A small network was trained on invented records. Each row is its activation on one of them, seen along a few directions.
Here are examples, each followed by its value of one field, P.
Records without P are marked absent.
The largest differences between rows may come from other fields.
In the rows, 500 means zero.
Strong random noise was added to every row along 6 fixed directions; ignore it. To show where, here is one row again and again, with new noise each time:
[655 379 375 632 573 432 658 413 214 497 500 537 513 547 549 497 504 369
 417]
[839 710 712 322 674 415 483 808 604 321 376 505 431 273 460 297 571 257
 268]
[564 670 836 316 516 450 372 744 559 346 630 567 321 267 536 447 582 355
 451]
[316 367 790 459 549 383 441 430 543 452 487 540 586 362 424 652 604 568
 460]
[489 492 560 565 428 443 639 438 287 420 553 487 423 452 557 670 630 358
 586]
[437 338 912 400 565 385 330 597 401 468 825 782 442 300 504 419 486 505
 321]
[763 649 166 526 665 561 470 568 547 510 288 312 439 603 588 340 399 401
 440]
[464 659 520 536 316 675 447 586 532 584 716 306 177 432 632 495 467 417
 598]

[694 623 254 426 752 414 389 591 496 378 254 526 591 643 537 390 449 421
 502]
p5
[568 322 318 555 688 497 367 461 513 658 472 538 573 564 507 280 325 610
 297]
p1
[369 283 600 528 601 470 229 479 626 606 517 616 602 488 477 514 371 728
 404]
p2
[472 356 489 524 500 411 567 377 202 378 723 793 496 501 548 508 429 461
 496]
p10
[696 421 405 672 445 461 579 533 154 524 651 644 375 543 603 496 459 360
 483]
p4
[573 585 568 441 505 430 722 508 464 337 320 440 618 456 384 605 698 367
 527]
absent
[574 479 629 508 484 495 470 544 485 513 588 525 392 433 515 479 507 443
 436]
p9
[346 650 634 456 397 442 522 497 493 337 428 426 477 453 475 748 696 423
 738]
p5
[658 289 338 599 678 391 626 381 335 547 413 596 659 625 473 375 402 529
 338]
p8
[612 371 773 528 563 492 585 570 645 612 432 410 541 281 319 330 493 487
 134]
p9
[362 262 614 493 711 272 426 308 409 432 316 654 772 527 436 671 594 586
 409]
p6
[598 732 596 386 486 418 401 698 475 308 478 535 339 391 620 579 659 316
 579]
p1
[731 699 509 221 712 419 331 747 411 228 648 932 463 513 585 178 345 388
 467]
p2
[634 712 579 423 492 447 626 595 672 368 230 355 494 375 447 582 678 355
 498]
p7
[537 336 525 636 458 551 527 414 408 663 628 508 406 506 508 498 426 500
 416]
p9
[437 208 762 561 551 253 613 372 386 435 391 647 760 366 347 690 718 495
 353]
p3
[299 224 661 612 518 553 431 360 738 771 519 376 626 430 339 432 391 756
 242]
p8
[552 508 444 455 528 486 634 440 403 403 536 670 592 509 486 418 451 489
 472]
p3
[570 303 409 638 675 400 717 335 474 519 175 475 794 520 381 567 519 510
 376]
p4
[462 531 749 214 642 384 228 676 476 340 682 836 495 459 542 422 489 564
 480]
absent
[666 455 332 781 407 552 809 436 371 600 345 276 504 494 431 534 564 347
 429]
p2
[667 420 914 402 557 501 369 784 584 590 825 704 369 220 466 134 376 460
  97]
p1
[395 824 399 374 327 788 658 516 935 524 390 165 445 526 388 422 407 556
 635]
absent
[313 439 748 414 510 396 239 490 529 445 535 634 463 359 526 632 552 575
 534]
p10
[626 445 209 764 387 730 596 418 668 858 331  68 409 506 450 317 326 527
 352]
p10
[553 422 766 431 625 403 270 653 464 465 722 758 498 362 475 301 412 519
 316]
p4
[604 520 302 487 628 423 373 508 485 468 337 520 539 585 586 477 510 488
 498]
p7
[620 381 387 403 831 207 557 406 219 226 341 863 756 654 516 517 509 477
 484]
p8
[367 519 436 467 555 551 171 532 682 596 511 495 456 600 564 534 372 673
 582]
p5
[403 638 451 523 396 549 505 459 458 473 537 365 359 537 617 645 558 412
 695]
p6
[463 485 746 404 443 452 663 451 446 370 644 707 566 377 434 483 547 454
 473]
p7
[500 831 169 384 467 632 444 490 547 338 508 485 387 678 674 481 408 477
 802]
p3
[506 443 524 395 601 453 187 595 255 510 968 876 324 594 701 251 265 514
 451]
p6

Which value of P does each new row have?
[803 628 493 384 716 495 619 652 760 457 123 326 684 430 279 275 524 414
 228]
absent
[131 446 453 468 472 383 310 283 520 436 423 512 598 605 542 813 614 723
 832]
p7
[422 433 744 549 368 446 586 515 264 432 762 629 425 396 501 618 612 366
 526]
p5
[731 461 638 455 634 448 439 666 448 515 612 653 452 408 514 240 425 413
 220]
p8
[283 317 410 630 520 587 405 292 750 749 340 240 616 575 400 514 406 772
 433]
p8
[714 498 334 516 676 480 506 560 454 531 390 541 558 588 477 293 393 444
 343]
p5
[553 425 371 578 549 572 649 392 423 537 515 577 577 561 469 387 381 482
 483]
p4
[397 499 220 549 566 640 212 482 606 659 588 449 401 680 672 409 237 680
 607]
p4
[559 669 556 368 548 394 414 608 313 259 574 639 370 495 652 559 607 324
 621]
p6
[675 391 248 660 576 448 546 444 387 566 334 435 576 577 535 511 526 423
 414]
p3
[628 478 578 445 635 435 321 653 656 506 407 508 542 386 449 368 509 487
 300]
p3
